A small network was trained on invented records. Each row is its activation on one of them, seen along a few directions.
Records have a field called PAVA. Each example row is followed by its value.
The word missing means that the record has no PAVA.
The largest differences between rows may come from other fields.
Strong random noise was added to every row along 2 fixed directions; ignore it. To show where, here is one row again and again, with new noise each time:
[  17    6   21   44  266 -132  -90  -38  -51  335 -306  128 -228 -106
  -78]
[-123 -159  485 -257  206  240   30 -133   37   95   18  -29 -200  205
   21]
[ -44   63  -42   27  -75   91 -122  -33  264 -157   41 -115 -152  -39
   -1]
[ -76  -25  169  -86   37  151  -61  -73  173  -56   32  -80 -171   59
    8]

[-203 -109  223  -75  270   82  112  -26 -189  341 -211  144 -156  -35
   12]	pob
[  42   63 -112   81   73 -220  -11  -13 -103   99 -191  -31 -117 -112
 -125]	missing
[-65 -36 217  69  26 198  45 -86  24 -46  57 -55 -23 129  71]	sezo
[   9  148 -130  194  -92 -207    4  107   41  -30 -127  -68   52  -83
  -33]	zeli
[ -52   97   -1   29  -14   64  -51   49  193 -154  109   14   13  -66
   15]	mifev
[ 236 -112  -91   54  140 -315  -22   29 -108  -44  -75  142  267   43
    6]	paz
[ -63  -15  143  -15  265 -132   -8 -112 -328  408 -222   65 -234  -92
 -123]	missing
[ -13    4  -76   55 -120  -78   15   79   44  -95  -93   51   93   41
   40]	zeli
[-185  124   60   27   34  264  -69   18  167   28  155  -77 -182 -196
    7]	ror
[  -5   -5  -89   97   24  -97  -67  -38 -142  176 -152   71  120  -43
  -17]	gepo
[ -57  -20  169   31  -33   30  -23   -1  -92   21   46  -96  -50 -106
  -27]	vep
[ 145 -254  514 -303  134   -3  103  -74 -182  -38  140    7  280  420
  129]	tazes
[-130  107  -59  124   64  -19  -50   26  -22   65  -62  -51  -66 -248
  -91]	ror
[ 276   34 -594  201 -218 -389  -94  109  102 -331   11  -43  417 -134
   -5]	paz
[-327 -138  412 -244   42  421  160  -60   34   -8  146  -88 -131  130
  105]	pob
[ 41 -44 119 -61 128 -28  14  29 -13  69  40  92  -6 -69  39]	paz
[  75 -151    0   -1 -135   10  -64   -4  -35 -241  140  -73  242  130
   59]	vep
[-155  264 -230  317   -8   38 -134   47    8  383 -194  160 -346 -485
  -93]	gepo
[-280 -153  760 -262  255  307  151 -186 -266  359   -5   -6 -159  138
   -4]	gepo
[  81    6   23   87 -153 -128   51  101    7 -179   20 -136   93   21
   26]	botaz
[-101   84  176  -16 -186  233   14   35  301 -325  266 -155   -9  143
  148]	zeli
[-137   -3  152  -49 -121  153   11   -5   81 -266  242 -220   10  -44
   53]	meso
[-145   32  249 -165  177  161  137  -38  -83  297  -30  135 -290   31
 -123]	missing
[-149   78   79   49 -138  294  -43   52   91   57  180  -66 -268 -240
    2]	vep
[ -46   44  188  -22 -106   28   48  -22   58 -106   57 -101  104   34
  -68]	dutok
[ -32 -207  616 -351  481   77  252  -50 -320  411  -72  154  -80  207
  131]	gedir
[-159  205 -112  265 -242  130  -12   11  184 -152   55 -230 -140 -226
   -7]	sezo
[ 261  227 -552  398    3 -500 -181  108   -8  154 -337  166  194 -261
 -111]	dutok
[-167   78  177  -27 -251  354   18    7  290 -245  272  -68  -91  -29
   -7]	dutok
[ 344  146 -476  266 -106 -475 -154  105  -14  -51 -125   44  288 -157
   13]	tazes
[ 263 -285  151  -35  302 -408  106   56 -447  284 -349  236  277  273
   24]	botaz
[-154 -125  273 -207  127  188   82  -47 -147  206   37   18  -75  -25
   56]	meso
[  72  -55   48  -98   -9 -110   42   26 -157  158 -103   86  113  -16
   28]	tazes
[ 171  172 -465  259    5 -361 -132  120   80  -72 -141   63  240 -167
  -63]	mifev
[  93 -123  103   15  306 -168  -21  -15 -252  221 -149  159   68   12
   23]	meso
[  81  119 -144  193   63 -167   30  162 -117  386 -252  136 -200 -292
  -40]	botaz
[-298   -5  574 -138   20  591  133 -124  138   54  253 -169 -306   85
  130]	sezo
[ 146  274 -658  353 -325 -382  -82  199  191 -437  -13 -155  185 -294
   25]	gedir
[-106  -33  282 -168    2  107   97   -9   47 -228  160 -137  154  135
  -26]	mifev
[  24  241 -399  192 -174  -71   -3  180  152  -77   19  -26 -101 -329
   43]	gedir
[-73 -53 137 -33 150 108 -23 -30 -15  22  58  -6  46  31   8]	ror
[-182   93   -3  144  104   -7   47   25  -38  119 -130  -64 -152 -208
  -22]	pob

Here are new rows. What is PAVA for each?
[-171  122  202   45  134  201  -46  -64  -25  364  -41   51 -270 -196
   13]	gepo
[ -73   34    8  -41 -196   77   54   76  116 -130   47  -88   86   90
   73]	zeli
[ 150 -237  105 -181  162 -237  152   34 -247  -73  -75   69  354  319
  129]	gedir
[-154   -9   -8   13   92   66  -25    7  -61  156 -100   97  -67 -157
  -57]	ror
[  94 -176  252  -60  529 -216   43  -38 -441  561 -301  254    0    3
  -11]	meso
[ -39  -19   18    4   -3  -77  -34  -47   70  -47 -103 -122  -73  -16
  -85]	missing
[ -34 -495  784 -470  483   55  270 -125 -479  395 -152  324   60  326
   16]	paz
[  28  152 -262  134 -107 -130  -41   49   16  177 -191   77   61 -232
  -88]	dutok
[ -77  -87  410 -182   17  201   89    9  -62   67  124   65  -99   74
   54]	tazes
[ -68   97 -141   83 -193  191 -103   12  299 -395  305 -220  113  -48
   45]	ror
[-162 -181  342 -232  129  191   90  -41 -166  152   36   48  -57   53
   68]	meso
[-113   82  -49  114   78   58  -49   77  -43  234  -58  116 -263 -318
  -20]	meso
[  28 -183  171 -122  -43  116   13  -52  -97  -53  152  -98  180  148
   62]	vep
[ -53  -40  165    0  199   29  -41   -4  -87  175  -18  124 -148 -118
   52]	meso
